These are the activations of a small neural network, seen along a few directions. Each row is one input.
Each table varies a few parts of the input and shows all the possible inputs, shuffled.
Descriptions start from the smaller parts, as in this example, which fits no table here: one of 4 places along a line, together with either a single point or one of 9 places around a ring or (one of 3 separate values, together with one of 8 places around a ring).
Shared parts are said once, and a part with two or three values counts as separate values.
(in the rows, 128 means zero)

Other details of the inputs vary at random and push rows far along two fixed directions, the same in every table; ignore that.

Rows:
row 1: [191 175 104 204 142 184  79  95 137 163  95 121]
row 2: [133 223 121 120  74 116 139 126  97  50 138 136]
row 3: [ 88  96 116  88 115  96 159 113 142 154 142 115]
row 4: [ 88  97 128  70 124 108 148 141 144 152 113 115]
row 5: [156  35 169 173 199 148 116 135 156 209 158 126]
row 6: [163 162 156 224 164 150  89 130 128 124 144 127]
row 7: [128 210 123 111  81 119 129 106  99  47 133 162]
row 8: [113  81 107  74 114 102 146 125 133 133 147 122]
row 9: [123  91 130  76 102 126 165 147 125 138 159 127]
row 10: [ 96  87 116  93 117  95 172 116 140 140 134 115]
row 11: [108 223 129 105 100 134 139 130  94  44 100 165]
row 12: [ 94  86 115  71 136 116 156 154 132 134 114 124]
row 13: [114 232 129 118  91 130 146 151 100  53 107 141]
row 14: [154 152 148 221 162 163  83 127 126 117 144 143]
row 15: [145 108  80  92  71 127 171 125 106 205 104 124]
row 16: [165  20 158 161 190 128  83 121 164 198 141  96]
row 17: [ 93  85 102  92 122 102 167 126 134 139 146 126]
row 18: [103  99 136  72 122 143 172 172 121 139 127 129]
row 19: [157 148 142 195 158 131  39  94 140 119 127 121]
row 20: [148 151 151 201 177 142  61 126 140 102  87 127]
Each input here is: either one of 2 separate values or (one of 3 separate values, together with one of 6 places along a line).
Which other rows does row 3 become when the choice among 3 separate values takes its other values? List them by row number.
Answer: row 4, row 19

Rows:
row 21: [136 211 148 177 145 154  81 124 112  38  97 168]
row 22: [106 187  92  60  50 124 199 116  92  99 131 137]
row 23: [ 89  39 136  85 133 118 175 168 135 175 140 106]
row 24: [153 207 115 192 117 127  79  92 103  92  93 150]
row 25: [176  77 146 204 187 150  68 107 137 200 114 119]
row 26: [ 84 177 104  38  80  94 168 133 103  64 140 149]
row 27: [161  90 193 190 215 151  62 149 159 163 116 105]
row 28: [101  31 139  84 143 115 187 142 155 165 157 125]
row 29: [104  43 128  70 149 102 162 144 146 177 172 118]
row 30: [171  68 173 198 194 152  44 148 139 156 143 116]
row 31: [179  79 149 209 180 136  64 125 149 202 111 126]
row 32: [139  56 125  83 119 121 191 151 129 209 146 112]
row 33: [126 207 129 215 126 135  71 115 108  50 126 141]
row 34: [118  46 163  53 141 102 160 151 151 166 151  98]
row 35: [173  70 172 210 207 151  64 121 156 146 154 136]
row 36: [163 208 100 190 121 138  86 106 112  79  95 133]
row 37: [173  78 147 200 186 162  63 101 143 202 116 118]
row 38: [123  50 104  67 122 137 169 137 153 200 135  97]
row 39: [122  30 150  56 143 120 166 150 145 158 154 129]
row 40: [191  89 154 209 185 166  89 128 131 199 136 116]
row 41: [ 97 183  72  53  45 118 176 123 125  91 116 128]
row 42: [164 209 101 192 116 131  83 116 120  79  94 138]
row 43: [ 93  51 154  77 147 108 183 154 158 176 136  95]
row 44: [102 194  96  62  39 123 192 129 111 105 136 142]
row 45: [ 74 181 119  72  74  85 186 116 122  60 134 124]
row 46: [127 220 135 174 153 142  71 131 110  62 106 156]
row 47: [130 208 142 184 131 146  65 139 100  51 101 146]
row 48: [140  58 126  85 114 115 189 161 136 209 145 115]
row 49: [140 214 119 185 105 144  66  92 124  98 102 152]
row 50: [102 191  95  60  47 127 196 121 102 103 136 138]
row 51: [ 70 170 110  66  81 110 200 130 112  54 116 157]
row 52: [123 215 123 205 152 131  75 108 119  64 131 151]
row 53: [128  46 101  69 126 135 173 132 144 196 131  95]
row 54: [106 173  69  59  59 108 188 114 101  86 110 124]
row 55: [143 214 153 191 136 118  70  97 124  43 132 132]
row 56: [ 87  51 129  76 157 114 178 159 145 184 143 117]
row 57: [168  81 150 198 182 163  59 106 153 207 121 120]
row 58: [ 81 163 103  68  56  91 167 130  98  56 149 136]
What do these inputs look like to the network?
Answer: either (one of 3 separate values, together with one of 6 places along a line) or (one of 4 separate values, together with one of 5 places around a ring)
Which of the alternatives is row 52?
Answer: one of 4 separate values, together with one of 5 places around a ring
Which other rows does row 42 become when the place on the line of 6 takes its other values? List them by row number.
Answer: row 36, row 38, row 41, row 53, row 54
Which other rows does row 29 become when the choice among 4 separate values takes its other values? List them by row number.
Answer: row 35, row 55, row 58
A walk changes only the place on the ring of 5. It starts at row 28 and steps to row 35. List the rest of the walk in order.
Answer: row 39, row 21, row 51
